A small network was shown many inputs. Here are its activations along a few directions, one row for each input.
Each table varies a few parts of the input and shows all the possible inputs, shuffled.
A made-up example of a description, with smaller parts first: one of 2 separate values, together with either a single point or one of 9 places around a ring or (one of 5 places around a ring, together with one of 6 places along a line).
Shared parts are said once, and a part with two or three values counts as separate values.
(in the rows, 100 means zero)

Other details of the inputs vary at random and push rows far along two fixed directions, the same in every table; ignore that.

Table:
x1: 106 48 121 112 86 106 112 80 106 83 137 127 117 103 142
x2: 104 41 144 109 94 101 120 77 105 97 134 103 106 121 132
x3: 67 87 65 121 91 133 83 98 106 121 98 105 115 86 107
x4: 98 174 60 115 100 124 104 115 102 122 77 110 109 49 64
x5: 100 121 113 88 98 126 107 97 107 98 107 99 97 88 83
x6: 96 119 103 126 99 122 107 99 105 130 112 80 113 77 88
x7: 114 124 106 60 99 63 106 112 73 94 44 113 73 94 68
x8: 82 111 99 114 110 141 104 86 103 110 114 110 117 81 88
x9: 101 77 98 112 98 104 97 97 102 98 137 98 114 117 142
x10: 90 196 34 112 122 137 95 111 88 127 67 116 120 39 37
x11: 83 45 120 105 94 111 115 75 125 104 119 95 106 134 133
x12: 114 139 125 54 109 77 123 106 102 92 62 90 73 102 68
x13: 117 118 122 40 94 57 105 118 86 76 55 100 66 96 83
x14: 100 58 102 132 91 118 107 84 103 103 144 117 128 89 134
x15: 104 63 123 114 90 126 88 98 122 71 144 113 106 95 122
x16: 123 96 118 77 114 54 99 116 100 82 82 86 73 141 101
x17: 96 122 76 124 112 142 80 103 103 97 109 120 115 70 68
x18: 114 97 133 67 107 57 117 96 89 87 88 77 74 145 106
x19: 97 118 88 53 101 59 102 107 89 98 43 101 75 107 67
x20: 75 129 58 113 100 123 93 80 114 112 100 120 124 73 81
x21: 121 99 140 61 105 64 131 90 94 89 68 105 75 125 85
x22: 78 105 74 125 94 132 72 108 83 117 117 97 111 88 115
x23: 118 91 100 59 103 51 125 94 109 91 62 96 82 132 103
x24: 88 62 105 108 88 109 81 105 90 100 130 97 105 116 143
x25: 92 72 94 129 92 116 93 89 100 95 152 99 122 106 147
x26: 91 157 53 121 106 118 81 116 68 143 70 97 114 47 48
x27: 104 113 113 53 112 59 127 89 106 99 55 90 74 131 69
x28: 128 116 140 56 103 50 134 106 99 97 62 81 65 119 80
x29: 87 140 65 138 113 121 77 113 97 109 103 91 107 86 81
x30: 136 129 115 40 99 60 118 107 95 72 70 104 73 102 80
x31: 105 46 145 89 95 119 111 72 106 77 141 113 106 120 126
x32: 104 50 131 98 82 108 108 87 117 71 148 115 112 98 153
x33: 96 117 88 114 88 108 87 115 85 123 96 89 106 63 89
x34: 87 29 116 116 94 101 95 83 130 79 134 111 108 125 133
x35: 136 103 126 61 95 43 128 108 98 85 75 94 76 110 102
x36: 99 35 108 116 97 102 101 94 130 90 112 95 109 132 132
x37: 78 178 55 124 121 141 92 113 94 146 86 82 111 84 59
x38: 74 66 95 128 96 122 80 77 131 90 128 121 118 99 110
x39: 117 90 122 52 96 41 99 110 73 79 71 87 64 135 112
x40: 82 67 115 128 98 138 98 90 110 113 153 89 118 125 142
x41: 76 153 68 129 113 139 93 102 94 133 104 83 112 87 78
x42: 65 35 108 109 75 121 80 71 112 87 137 123 118 100 138
x43: 98 37 134 108 71 101 96 99 101 89 136 105 102 97 149
x44: 81 115 60 131 112 123 87 105 123 118 83 100 110 92 78
x45: 126 101 119 74 115 48 100 113 96 78 74 85 67 141 98
x46: 89 45 124 104 70 137 81 94 103 77 152 116 111 85 143
x47: 124 118 108 74 118 55 100 124 98 89 69 84 71 136 85
x48: 88 179 38 125 112 122 89 111 84 126 90 93 116 68 69
x49: 127 116 106 60 107 43 115 105 85 84 76 88 76 131 104
x50: 89 43 104 105 88 101 109 74 121 87 135 114 117 115 141
x51: 98 120 77 139 112 120 90 109 102 116 96 108 113 72 72
x52: 92 111 95 124 102 132 87 110 119 93 115 108 109 71 94
x53: 122 111 114 40 100 67 100 107 72 76 58 112 72 103 71
x54: 91 97 88 137 107 115 79 106 103 97 125 93 108 103 110
x55: 92 49 132 114 95 113 102 81 106 97 148 88 105 137 150
x56: 120 105 117 72 117 70 105 105 100 73 72 111 81 107 77
x57: 102 74 101 111 96 107 99 99 103 99 140 99 114 121 145
x58: 103 56 102 138 91 117 102 81 99 109 151 107 136 86 135
x59: 86 73 118 119 96 116 102 84 101 99 142 86 109 122 133
x60: 98 124 84 139 102 123 91 117 114 114 103 99 107 67 81
x61: 88 181 18 113 116 127 103 113 104 144 47 92 118 68 47
x62: 66 156 66 109 110 132 97 80 113 129 79 105 112 78 48
x63: 119 123 135 62 99 69 130 104 103 95 64 94 69 111 79
x64: 91 181 37 122 117 125 88 114 86 134 83 93 113 71 68
x65: 138 87 128 80 112 39 109 106 92 87 72 91 79 119 82
x66: 114 52 131 127 90 92 95 101 117 91 135 91 106 101 128
x67: 117 92 115 70 96 60 106 108 74 96 68 105 80 102 90
x68: 80 80 101 128 73 140 85 103 102 104 127 116 114 67 125
x69: 90 114 90 143 94 138 88 111 120 105 113 112 111 67 92
x70: 74 125 63 124 109 145 107 96 116 140 84 86 121 94 78
x71: 118 114 107 84 115 59 96 114 95 84 77 85 74 128 89
x72: 96 88 100 134 102 123 93 99 109 96 113 122 113 86 98
x73: 101 137 67 106 106 135 95 96 93 103 105 122 121 64 74
x74: 98 98 105 123 106 116 108 87 93 126 114 91 118 90 91
x75: 80 132 64 115 101 127 76 122 81 126 98 93 107 87 94
x76: 79 61 100 125 84 120 76 98 86 96 143 97 113 104 145
x77: 114 106 114 55 97 43 99 113 68 81 67 85 66 127 100
x78: 110 77 104 55 95 58 111 108 94 94 50 88 77 131 102
x79: 140 91 130 68 93 41 123 103 96 89 88 85 83 110 110
x80: 116 95 124 41 101 56 106 105 77 73 60 111 73 107 88
Description of these inputs: one of 4 separate values, together with either one of 4 places along a line or one of 6 places along a line or (one of 2 separate values, together with one of 5 places along a line).
The inputs of x24 and x37 match in every part but the choice among 4 separate values. If x3 is changed in the same way as x24 into x37, which row does it become?
Answer: x11
The inputs of x72 and x21 match in every part but the choice among 4 separate values. If x38 is changed in the same way as x72 into x21, which row does it become?
Answer: x62
Change only the choice among 4 separate values in x34. List by row number the other rows that result.
Answer: x19, x27, x50
Change only the place on the line of 4 in x61. List by row number the other rows that result.
Answer: x20, x23, x50
Change only the choice among 4 separate values in x78. List by row number the other rows that result.
Answer: x36, x61, x70
Change only the choice among 2 separate values in x65. List by row number the other rows that result.
Answer: x66

Table:
x81: 82 99 98 95 91 142 101 91 106 110 92 115 114 69 80
x82: 78 90 81 103 80 112 78 98 85 107 121 101 108 82 117
x83: 102 169 61 93 125 84 112 118 104 125 41 78 84 103 45
x84: 84 109 102 114 99 137 115 80 108 105 118 106 122 73 93
x85: 124 60 160 43 99 34 138 80 105 83 79 77 69 162 125
x86: 79 99 81 126 101 128 111 86 109 137 109 89 127 104 107
x87: 102 112 108 105 94 119 88 103 83 102 127 100 105 84 112
x88: 104 175 70 90 126 90 107 117 104 121 47 82 80 102 39
x89: 138 55 140 58 99 16 116 110 96 74 80 78 71 164 135
x90: 77 77 76 123 82 121 70 97 107 96 128 105 117 86 125
x91: 96 97 94 129 99 117 84 109 103 104 123 89 106 106 119
x92: 87 115 104 113 100 144 103 79 110 113 123 106 121 85 97
x93: 84 62 121 119 93 131 110 74 114 110 140 93 115 121 134
x94: 99 100 110 99 93 120 118 83 111 109 114 116 122 78 93
x95: 80 78 94 121 92 114 82 94 103 94 105 128 109 84 105
x96: 95 109 95 128 107 120 95 96 102 94 114 107 114 72 85
x97: 91 73 112 124 98 126 107 85 124 82 137 111 117 90 115
x98: 83 85 89 117 85 114 79 106 101 89 107 124 108 81 119
x99: 96 171 69 69 100 81 91 125 64 113 38 111 78 65 53
x100: 94 173 33 87 129 88 84 115 78 118 34 99 92 95 37
x101: 90 60 106 125 85 114 94 100 89 109 144 85 114 110 152
x102: 66 78 99 112 84 137 101 77 110 107 114 128 120 82 115
x103: 93 113 87 136 96 128 85 113 101 104 123 93 110 97 107
x104: 86 91 93 108 82 141 79 111 82 104 113 112 111 58 103
x105: 91 73 102 115 93 129 80 101 104 93 104 118 110 75 91
x106: 103 65 119 114 78 116 97 98 91 95 152 115 122 77 135
x107: 139 63 159 48 104 29 113 111 98 57 93 89 60 151 129
x108: 106 179 73 90 121 92 111 118 103 114 50 87 80 103 35
x109: 115 191 70 76 113 103 125 102 92 127 37 109 93 54 24
x110: 111 50 118 130 89 117 100 83 111 86 140 123 116 83 125
x111: 88 58 93 147 102 114 91 93 109 117 132 92 125 114 129
x112: 81 64 71 122 95 124 73 98 99 92 132 109 122 112 144
x113: 112 184 80 79 125 94 104 112 105 108 52 98 84 86 34
x114: 107 94 103 118 99 106 96 98 106 97 116 117 117 78 91
x115: 91 110 96 121 92 129 95 103 82 100 130 103 115 63 109
x116: 97 103 91 122 99 127 103 96 124 104 121 120 123 72 89
x117: 88 91 92 128 107 117 100 93 124 113 116 88 108 109 111
x118: 109 174 77 98 121 85 99 120 87 115 52 86 81 99 35
x119: 127 177 76 76 104 84 109 122 67 114 53 104 81 54 48
x120: 132 64 158 46 113 36 128 98 116 64 87 93 60 156 112
x121: 128 56 149 35 95 51 117 101 111 57 63 111 64 128 94
x122: 90 77 105 125 90 116 89 100 90 114 139 84 110 100 142
x123: 91 110 77 123 97 110 92 112 80 131 110 83 114 94 113
x124: 91 91 82 124 108 107 106 99 119 120 104 89 113 116 105
x125: 94 115 80 131 104 112 83 112 104 114 108 83 107 94 110
x126: 92 79 115 117 95 124 91 105 89 104 149 98 110 94 135
x127: 107 169 70 99 127 76 97 117 91 125 44 77 83 96 44
x128: 120 87 150 45 109 56 134 89 103 85 83 91 72 140 102
x129: 84 97 94 113 100 118 116 85 108 124 105 85 113 111 108
x130: 78 92 89 108 95 117 95 95 117 96 95 128 104 87 97
x131: 93 101 103 120 88 122 93 108 82 108 132 91 105 100 118
x132: 115 62 129 38 93 31 114 88 113 64 71 99 65 145 105
x133: 99 118 90 122 100 118 92 109 99 89 113 103 112 70 98
x134: 125 70 130 74 109 36 116 102 97 85 76 80 74 151 109
x135: 82 183 52 67 107 95 103 98 92 129 32 95 91 75 29
x136: 101 183 82 80 114 99 120 105 91 126 48 85 86 99 36
x137: 128 79 145 65 116 45 112 104 99 75 87 93 69 139 100
x138: 72 64 83 103 97 131 101 71 103 105 121 110 124 119 132
x139: 103 103 104 120 98 121 81 104 105 90 130 104 110 90 116
x140: 93 57 108 114 81 131 77 107 106 81 123 117 112 78 123
x141: 113 113 85 122 94 118 95 107 101 97 108 116 110 62 99
x142: 94 91 85 131 98 110 89 111 104 108 117 85 111 106 125
x143: 132 66 149 63 109 33 114 99 97 74 82 84 63 159 109
x144: 117 57 116 42 108 40 115 90 104 65 73 103 72 167 120
x145: 93 65 116 123 87 121 90 98 88 105 151 89 107 110 147
x146: 78 98 71 116 96 110 76 93 103 106 101 105 110 85 88
x147: 145 68 146 52 98 44 135 90 114 62 80 113 69 123 103
x148: 102 104 107 119 107 115 87 95 104 96 118 106 108 93 95
x149: 85 93 69 98 96 112 82 102 72 106 111 102 109 104 123
x150: 150 66 156 44 90 23 118 108 99 53 88 107 74 128 118
What do these inputs look like to the network?
Answer: one of 5 places along a line, together with either one of 4 places along a line or one of 10 places along a line
The inputs of x124 and x111 match in every part but the place on the line of 5. If x144 is changed in the same way as x124 into x111, which row does it become?
Answer: x100
A walk changes only the place on the line of 10. It starts at x141 and steps to x150. List the rest of the walk in order.
Answer: x133, x139, x107, x103, x91, x125, x142, x89
Change only the place on the line of 10 in x119. List by row number the other rows that result.
Answer: x87, x101, x106, x115, x122, x123, x126, x131, x145
A walk changes only the place on the line of 4. It starts at x140 and steps to x98. List the rest of the walk in order.
Answer: x90, x112
Change only the place on the line of 5 in x95. List by row number the other rows that result.
Answer: x98, x99, x102, x130

Table:
x151: 112 85 113 92 97 70 95 115 88 94 101 79 81 127 125
x152: 69 156 51 159 116 171 94 97 105 144 123 94 135 64 72
x153: 97 81 106 81 107 77 104 93 105 96 89 97 90 137 111
x154: 123 114 108 68 107 53 100 111 74 86 79 82 77 125 101
x155: 56 87 63 155 99 158 79 95 119 126 130 92 132 92 117
x156: 101 16 145 112 73 115 81 91 97 71 160 118 110 95 154
x157: 87 159 67 133 113 136 101 105 107 139 95 87 115 83 66
x158: 91 166 66 135 112 159 96 110 108 121 91 118 120 38 46
x159: 106 101 103 40 92 68 122 91 89 96 58 107 85 108 91
x160: 119 108 108 84 93 82 89 116 97 70 100 116 88 79 97
x161: 96 71 108 84 103 81 107 87 103 89 101 96 93 139 116
x162: 100 77 122 112 105 108 111 87 112 105 130 94 107 122 124
x163: 97 89 110 76 97 95 96 95 101 88 80 116 91 94 79
x164: 91 103 100 126 106 121 106 99 114 117 114 81 110 105 105
x165: 94 105 98 127 106 121 106 96 114 119 117 84 106 106 104
x166: 107 20 139 118 77 115 87 96 102 62 159 125 110 97 161
x167: 95 98 94 89 103 84 101 98 106 104 81 92 92 131 98
x168: 98 115 87 88 100 103 93 100 115 81 85 124 98 80 78
x169: 99 141 72 85 89 109 97 112 69 119 83 104 105 61 86
x170: 84 93 106 136 94 159 92 89 113 110 136 116 127 58 91
x171: 120 119 106 72 103 52 99 121 79 97 72 80 73 128 97
x172: 108 76 115 78 98 89 104 97 107 72 84 123 90 105 97
x173: 78 15 132 106 72 115 101 68 111 81 145 124 115 107 155
x174: 109 106 116 69 92 96 129 88 95 106 91 103 100 90 96
x175: 118 121 130 59 99 67 128 94 92 93 65 102 78 95 73
x176: 85 139 62 101 115 110 94 97 98 115 76 93 104 102 73
x177: 65 105 71 156 80 168 71 99 87 122 144 118 137 38 114
x178: 110 150 93 100 106 115 104 105 117 94 89 116 101 60 58
x179: 86 107 78 106 106 103 95 101 108 114 85 87 96 116 95
x180: 121 148 67 101 115 64 91 128 84 109 55 92 88 85 61
x181: 96 24 127 121 85 105 90 90 94 82 168 97 112 129 173
x182: 112 87 114 87 102 71 94 111 84 93 105 89 87 126 124
x183: 123 126 118 68 117 64 124 95 95 95 74 82 81 127 80
x184: 106 86 87 100 108 71 101 98 113 96 75 103 97 115 91
x185: 134 104 116 82 115 48 124 102 111 92 67 93 83 119 78
x186: 106 101 102 97 100 77 92 121 87 100 92 75 87 117 113
What do these inputs look like to the network?
Answer: one of 3 separate values, together with either a single point or one of 5 places along a line or one of 6 places along a line
The inputs of x156 and x170 match in every part but the choice among 3 separate values. If x186 is changed in the same way as x156 into x170, which row does it become?
Answer: x164
Change only the choice among 3 separate values in x178. List by row number the other rows that result.
Answer: x160, x168
Change only the place on the line of 5 in x173. List by row number the other rows that result.
Answer: x159, x163, x168, x172
Change only the choice among 3 separate values in x171. List by row number the other rows that result.
Answer: x157, x167

Table:
x187: 124 114 123 46 106 53 119 104 107 82 51 112 70 107 64
x188: 85 118 80 109 82 139 78 110 79 104 114 117 112 47 99
x189: 94 117 93 106 99 131 112 82 115 110 97 118 112 76 74
x190: 76 87 95 124 110 131 110 80 117 124 125 84 123 121 113
x191: 146 124 132 68 117 32 121 125 82 90 76 66 59 137 93
x192: 103 33 125 104 86 73 90 99 86 88 132 92 97 135 160
x193: 141 113 124 22 101 21 110 113 80 57 45 109 57 111 73
x194: 78 86 89 133 104 122 99 86 118 116 124 83 115 114 115
x195: 111 159 98 56 117 83 133 94 103 109 41 107 86 85 40
x196: 110 15 149 87 73 85 90 89 90 62 140 121 99 103 153
x197: 88 126 54 127 106 112 75 114 91 117 103 92 112 93 102
x198: 113 151 99 125 103 130 95 114 94 108 109 105 111 48 73
x199: 94 83 101 105 107 93 98 97 115 107 106 88 99 131 113
x200: 97 82 120 96 92 104 114 82 120 89 106 114 103 90 98
x201: 89 92 94 116 105 117 108 84 113 117 112 84 110 128 105
x202: 83 117 74 124 112 112 88 106 101 115 94 91 104 111 97
x203: 80 127 65 122 93 122 76 119 76 124 109 87 110 86 111
x204: 93 114 68 117 108 105 90 113 98 116 86 85 103 105 97
x205: 107 8 143 95 76 99 103 86 114 60 140 122 106 111 152
x206: 84 132 75 118 103 134 90 104 103 105 91 123 111 61 67
What do these inputs look like to the network?
Answer: one of 2 separate values, together with either a single point or one of 9 places along a line
Change only the place on the line of 9 in x200. List by row number the other rows that result.
Answer: x187, x188, x189, x193, x195, x196, x205, x206
